Each row below is a small network's average activation on inputs in which a field has the value named, seen along a few directions.
Values that are neighbours, or in one group, have similar rows; names and order tell nothing.
In the rows, zero is written as 500.
Random noise pushes rows far along 11 fixed directions. That doesn't count. These rows show it; they differ only by the noise:
[324 566 673 474 534 553 392 436 494 591 440 491 495 547 590 552 531 510
 498 562 527]
[605 669 630 887 546 557 276 626 497 553 296 497 571 519 453 599 562 583
 511 692 322]
[395 494 567 553 563 483 534 587 474 541 659 546 436 377 557 718 599 579
 554 568 389]
[283 440 691 310 611 403 326 587 481 624 608 380 331 448 618 619 618 533
 450 333 525]
[725 440 467 511 480 375 633 488 354 417 644 566 473 531 430 353 455 479
 586 527 546]
[456 626 529 711 432 644 353 672 540 533 391 451 557 600 427 503 435 497
 555 544 381]
[498 459 299 552 550 554 600 597 577 443 399 676 381 398 377 601 282 392
 390 284 361]
[206 550 439 257 434 573 709 520 518 547 614 552 659 604 451 365 426 413
 430 485 560]
[375 473 571 435 443 694 631 639 467 492 611 639 276 517 449 673 422 349
 548 409 375]
[578 426 580 384 366 605 542 623 448 577 421 425 453 734 396 354 499 362
 470 533 623]
[527 456 502 489 511 582 542 581 565 540 451 522 585 520 519 518 552 500
 504 631 436]
[448 438 499 455 514 386 399 506 461 530 611 413 382 478 548 470 414 538
 582 375 573]
[375 497 448 520 322 692 561 595 545 518 594 436 564 617 508 482 426 498
 700 617 503]


Fopiv, 12 values:
p4: [675 234 338 398 463 676 586 515 704 476 412 481 475 458 572 554 509 450
 607 554 478]
p7: [466 518 425 565 538 431 341 532 578 491 638 454 326 348 552 557 322 549
 579 369 403]
p12: [846 486 762 637 535 445 314 442 382 551 412 492 416 546 506 440 621 464
 546 638 519]
p10: [593 580 615 492 552 430 400 281 426 562 648 601 475 564 593 246 144 456
 744 691 457]
p6: [762 476 600 660 554 479 376 338 434 542 403 662 314 343 518 595 366 477
 556 556 420]
p11: [618 557 364 565 584 333 443 428 516 505 447 543 491 472 417 307 267 499
 345 414 459]
p8: [632 418 659 500 558 401 442 380 382 630 396 521 313 533 494 553 483 484
 418 556 637]
p3: [527 523 719 425 457 503 394 336 395 600 469 435 311 630 530 399 403 403
 583 578 667]
p5: [588 547 392 513 502 451 530 728 488 450 722 494 535 403 397 480 472 494
 565 479 289]
p1: [565 497 428 548 385 429 765 364 309 437 669 592 462 540 432 454 456 501
 575 570 654]
p2: [326 704 559 457 458 522 451 420 506 305 406 405 593 535 502 531 750 512
 329 259 553]
p9: [571 579 379 617 444 436 715 738 399 654 596 552 576 439 219 522 468 478
 325 674 454]
Fopiv is arranged as a 3 by 4 grid.
Name the neighbours of p4, in listed order. -> p12, p3, p1, p9
Name the neighbours of p2, in listed order. -> p7, p5

Mupo, 12 values:
k12: [300 685 962 495 417 815  67 481 525 716  15 335 672 884 527 382 620 395
 389 597 622]
k7: [577 377 420 397 714 599 464 808 720 633 302 606 467 483 493 532 348 368
 337 492 190]
k9: [365 456 415 486 405 521 500 633 685 563 330 161 683 625 499 528 836 641
 381 598 637]
k2: [654 554 422 778 419 660 474 739 608 811 415 545 489 443 328 606 245 444
 585 858 360]
k4: [495 571 684 297 609 196 173 785 384 629 682 216 221 439 384 420 578 464
 303 140 523]
k6: [542 643 331 987 486 214 531 519 293 511 624 464 566 307 355 578 542 721
 572 522 579]
k8: [573 337 430 419 448 513 651 428 571 474 333 497 280 440 518 685 607 472
 296 472 630]
k3: [716 460 880 398 732 529 293 720 379 463 776 613 537 533 662 322 605 483
 733 595 104]
k1: [313 692 603 741 574 332 377 477 358 381 764 548 375 410 553 636 477 663
 589 308 357]
k10: [531 482 318 399 834 196 538 429 516 340 518 683 657 302 530 372 449 578
 369 211 410]
k5: [502 497 702 368 573 874 466 174 691 464 240 776 658 503 697 586 484 321
 515 757 322]
k11: [575 584 416 543 551 530 434 322 631 373 139 562 558 409 500 608 563 483
 242 403 451]
Each value of Mupo is a pair of two hidden parts, and every pair occurs once (2 first parts, 6 second parts).
k4 and k10 share the first part; k4 and k11 share the second. Which value has the first part of k11 and the second part of k10? -> k3
k1 and k5 share the first part; k1 and k7 share the second. Which value has the first part of k7 and the second part of k5? -> k2

Zizus, 20 values:
t15: [664 398 414 447 530 468 772 515 459 426 414 636 553 564 386 417 569 415
 343 485 549]
t19: [284 603 506 505 516 498 426 488 501 490 635 459 517 406 559 599 483 566
 575 439 453]
t20: [401 625 536 408 535 560 510 330 550 458 441 585 540 515 527 441 419 399
 452 499 495]
t4: [389 532 374 427 493 609 547 537 690 494 359 501 588 503 463 491 478 425
 345 437 449]
t9: [405 405 513 489 315 837 477 246 569 346 373 515 297 536 685 718 441 442
 725 452 599]
t18: [526 527 734 640 589 359 233 308 342 633 548 522 224 452 598 533 313 521
 659 514 559]
t16: [762 578 555 614 344 547 739 402 253 247 410 666 362 671 230 432 564 287
 415 347 611]
t8: [487 621 483 649 488 425 377 494 498 465 623 477 447 416 490 521 405 562
 559 432 416]
t2: [774 295 610 348 684 432 418 458 562 521 433 493 574 418 710 483 702 569
 555 681 459]
t5: [537 536 600 621 574 612 257 443 616 462 487 508 662 463 718 484 526 619
 745 643 306]
t12: [462 483 609 577 494 543 453 562 495 675 402 453 495 553 550 594 565 578
 472 742 512]
t1: [607 433 552 553 408 636 567 413 470 639 167 526 456 699 462 483 432 435
 449 757 682]
t3: [498 414 525 504 386 589 787 582 370 373 631 543 398 581 450 649 711 474
 588 516 550]
t7: [512 459 521 467 586 408 500 599 536 449 675 484 574 343 552 613 724 603
 481 471 377]
t13: [645 487 610 457 581 370 574 440 346 416 567 583 479 500 491 454 614 460
 494 469 522]
t10: [442 559 475 520 346 606 489 481 476 335 624 472 337 521 498 548 408 461
 642 315 489]
t17: [475 445 373 483 484 446 639 719 511 615 856 508 366 299 454 656 380 528
 594 614 344]
t6: [465 368 519 262 588 535 669 324 495 622 520 731 389 419 587 527 315 405
 465 583 534]
t11: [742 357 560 469 574 286 539 519 378 513 639 429 383 401 498 550 696 553
 518 548 572]
t14: [418 570 559 546 781 420 443 511 552 559 422 727 526 338 531 613 471 532
 304 442 244]
Each value of Zizus is a pair of two hidden parts, and every pair occurs once (5 first parts, 4 second parts).
t10 and t9 share the first part; t10 and t20 share the second. Which value has the first part of t20 and the second part of t9? -> t11
t19 and t17 share the first part; t19 and t7 share the second. Which value has the first part of t7 and the second part of t17? -> t8
t6 and t12 share the first part; t6 and t5 share the second. Which value has the first part of t5 and the second part of t12? -> t14

Tema, 20 values:
f15: [516 531 553 482 533 433 404 666 487 714 524 425 514 480 437 465 459 496
 433 642 462]
f1: [394 657 654 542 462 415 477 482 349 610 585 464 458 480 438 590 624 546
 388 587 574]
f10: [311 446 374 479 374 603 709 600 612 601 568 366 707 550 556 592 712 638
 559 791 594]
f8: [205 563 351 601 389 508 425 565 611 629 419 223 670 480 490 617 616 651
 436 535 675]
f17: [388 481 606 546 455 563 446 621 462 473 607 415 403 494 549 720 674 535
 627 428 471]
f14: [536 250 523 260 388 674 679 587 526 477 376 487 398 683 465 499 662 344
 415 387 637]
f18: [233 529 667 468 400 498 559 567 388 587 640 341 345 530 473 753 780 518
 443 467 658]
f5: [377 488 333 400 624 228 418 543 524 519 493 401 512 434 428 367 416 515
 305 127 597]
f6: [404 703 490 447 530 596 587 405 606 352 408 635 848 487 473 421 638 469
 348 493 390]
f11: [263 644 540 516 429 421 344 259 454 547 648 436 420 511 565 392 247 532
 617 397 646]
f7: [483 438 321 790 511 509 535 341 566 318 507 554 502 342 676 741 534 716
 717 530 458]
f20: [447 648 581 629 455 491 557 636 317 559 652 566 473 549 347 518 436 469
 527 572 441]
f3: [742 447 582 628 519 539 191 658 534 316 339 270 470 584 581 504 708 576
 614 341 442]
f9: [520 503 549 742 324 660 477 605 464 764 126 418 438 713 373 582 464 491
 377 784 662]
f2: [495 459 687 358 540 554 498 207 436 583 318 607 515 607 633 426 491 469
 460 662 654]
f13: [550 511 377 606 322 597 629 404 471 351 294 464 431 642 361 505 517 423
 443 418 686]
f16: [665 331 352 415 468 510 638 845 549 513 599 450 418 456 369 548 538 437
 449 487 379]
f12: [340 519 338 494 407 546 696 262 577 384 390 535 501 454 505 633 534 516
 371 419 673]
f4: [271 642 553 535 655 311 206 411 509 538 505 408 722 456 601 361 485 678
 483 371 506]
f19: [721 389 484 590 474 512 362 455 590 451 376 338 461 448 612 589 638 623
 562 599 540]
Each value of Tema is a pair of two hidden parts, and every pair occurs once (5 first parts, 4 second parts).
f14 and f18 share the first part; f14 and f7 share the second. Which value has the first part of f7 and the second part of f18? -> f13
f12 and f10 share the first part; f12 and f1 share the second. Which value has the first part of f1 and the second part of f10? -> f20
f2 and f15 share the first part; f2 and f9 share the second. Which value has the first part of f9 and the second part of f15? -> f16
f5 and f11 share the first part; f5 and f17 share the second. Which value has the first part of f17 and the second part of f11? -> f6
